A small network was shown many inputs. Here are its activations along a few directions, one row for each input.
Each table varies a few parts of the input and shows all the possible inputs, shuffled.
A made-up example of a description, with smaller parts first: values(2) and (point or ring(9) or (line(6) and ring(8))).
Shared parts are said once, and a part with two or three values counts as separate values.

Other details of the inputs vary at random and push rows far along two fixed directions, the same in every table; ignore that.

Rows:
x1: [ 51 -35  25  21 -20   1 -17  17  -8 -34 -33]
x2: [-53  42 -29  35  30  34  74 -17  42  27 -25]
x3: [ 26 -12  24  38 -78  25  20  14 -22 -18 -32]
x4: [-77  37  -9  20  30  22  80  -9  28  10 -31]
x5: [-43  66 -34 -18  14  -2  50 -17  14  21 -18]
x6: [ 14 -39  11  64 -60  36 -12  -8  -7 -27  12]
x7: [  0  15   5 -59  15 -26 -28  33 -18  41   5]
x8: [ 15 -33  12  54 -80  33   1  -2 -14   0   2]
x9: [ 29   7 -14 -50  48 -26 -36  19   6   0 -16]
x10: [ -6 -54  19  34 -20  52   2  37 -10 -38 -40]
x11: [ 31  21  -7 -58  28 -25 -23  32   6  20 -16]
x12: [-36  30 -34  14  66  10  33 -22  38  20 -14]
x13: [  0 -22 -12  15 -82  49   1  16 -20 -30 -19]
x14: [ 11   5 -27 -37  24 -15 -59   3   4  20  40]
x15: [ 44  -4   9 -11  50 -41 -36   1  12  29   4]
x16: [-42  24 -22  23  35  46  83 -67  23  -4  33]
x17: [-88  21 -26  29  43  18  58 -30  24 -25  -5]
x18: [ 28 -49 -10  22 -12  37 -40  28  -5 -23   4]
x19: [ 34   6   0 -29  34 -57 -38  -8   1 -14  15]
x20: [ 29 -37  52  16 -31   1  -5  38 -15  -2 -24]
x21: [-82  39  -3  32  -9 -10  71 -52  11  10   4]
x22: [ -5 -36   9 -11 -57  24 -28  33 -31  -6   1]
x23: [-55  24  -1  20  52 -33  37 -41  19 -10  11]
x24: [ 32 -25  13  15 -53   0 -33   0 -18 -42   7]
x25: [ 14  16  30 -39   8 -53 -21  14 -19  43  10]
x26: [ 34 -23  31  43 -56  25  24  22  -5 -27 -44]
x27: [  1   1  17 -33  18 -54 -46  -8 -11   5  38]
x28: [ 24  20 -15 -44  15 -14 -33  25  -4  58  11]
x29: [ 38  21   9 -24   8 -41 -26   6  -5  59  16]
x30: [-56  51 -46 -12  24  -3  24 -39  22 -16  10]
x31: [ 26  23  -1 -46 -12 -56 -31 -11 -11  20  19]
x32: [ 43   4   0 -70  33 -13 -14 -18 -14 -10  41]
x33: [  8 -53  43  54 -26  24   9  18 -11 -36 -35]
x34: [ 35  -6  -1 -10  43 -45 -45  -8   8  14  31]
x35: [  8 -39 -11  32 -37  49  -5  20  -8 -64 -23]
x36: [ 19 -13  19 -67  43 -13 -16  -9 -20   1  50]
x37: [ 46  10  16 -19  31 -41 -23  13  12  50   5]
x38: [-98  33 -28  22  17  21  50 -38  19 -18   9]
x39: [  0 -33 -12  34 -73  61  -6  17 -13  -2  -3]
Each input here is: values(3) and (point or (values(2) and ring(6))).
Q: Changing only the values(3) part turns x30 into x14. The same change can be made to x9. Which row results?
A: x12
Q: Change only the values(3) part in x35. List by row number the other rows that result.
A: x17, x18

Rows:
x40: [ -5 -10  -8  43  19  31  25   0  23 -20 -26]
x41: [-17  -9   4  31  15  21  29   5  13 -35 -34]
x42: [-21 -17   6  29  11  20  27 -19   4 -48  -3]
x43: [ 122  -36   51  -45  -28  -62 -101   59  -32   51    8]
x44: [-28   0   2  17  -7  27  36  14   4  -3 -41]
x45: [-36   7 -13   9 -43  23  24 -20 -12 -21   5]
x46: [  5  38 -21 -55  71 -41 -15   7  19  60   2]
x47: [-22  13 -15  21 -33  39  28   3   6  12  -7]
x48: [-16  55 -16 -74  40 -51 -14   5   0  46  18]
x49: [  91  -75   74   27 -106    6  -50   68  -49  -12  -34]
x50: [-24 -12 -12  37 -15  27  12 -32   4 -25  25]
x51: [-20  31 -32 -21   2  -7   1 -31   4  20  31]
x52: [ -8 -18  -5  41  14  31  22 -24  13 -34   6]
x53: [-22  32 -14 -58  59 -63 -26 -34   4  10  50]
Q: What is each input in this table made of?
A: values(2) and (point or ring(6))
Q: Changing only the values(2) part turns x42 into x52. The same change can be made to x45. Which row results?
A: x51
Q: Change only the values(2) part in x49. List by row number the other rows that result.
A: x43

Rows:
x54: [ 37 -55  37  43 -43   5 -21 -12 -18 -67  15]
x55: [ 49 -70  21 -31  25  -8 -96  26 -21 -16  54]
x56: [ 46 -61  14  44 -11  56 -16  45   5   4 -32]
x57: [-76  24  60  30 -38   6 102   6 -14  37 -42]
x58: [ 98 -45  44 -13  19 -51 -68  24 -15 -18   2]
x59: [  9  13 -26 -95  66 -62 -82 -18  -8  51  94]
x60: [-63  72 -53 -51  15  -6  29 -27   8  16   8]
x61: [ 32  -6   1 -52 118 -55 -59   9  16  34  33]
x62: [-31  42 -20  50 -58  22  62 -56   7   0   3]
x63: [-45  19 -12  51 -45  11  57 -73   2 -33  27]
x64: [-83  15 -34   9 -30  41  50 -35  -5 -54   7]
x65: [-35  52 -30 -28  74 -15  44  -3  36  10 -46]
x66: [ -4  79 -27   3  22 -35  47 -38  35  51  -6]
x67: [ 18 -41  -9  21 -70  66 -31  21 -23  10  22]
x68: [-42  74 -48 -39  36  -5  41   0  28  30 -27]
x69: [   7   45   33  -57   20 -119  -46   25   -8   89   -2]
x70: [ 49 -81  33   6 -23  37 -42  66 -30 -76 -43]
x71: [-37  20 -33  57  -8  65  59  -6  31  33 -16]
x72: [ 73 -37  32  50 -39  14  -1  22   1 -15 -46]
x73: [ -1 -59  16   1 -29  35 -28  25 -26 -88  -5]
Q: What is each input in this table made of?
A: values(2) or (values(3) and ring(6))
Q: Change only the values(3) part in x64. List by row number the other rows that result.
A: x59, x63
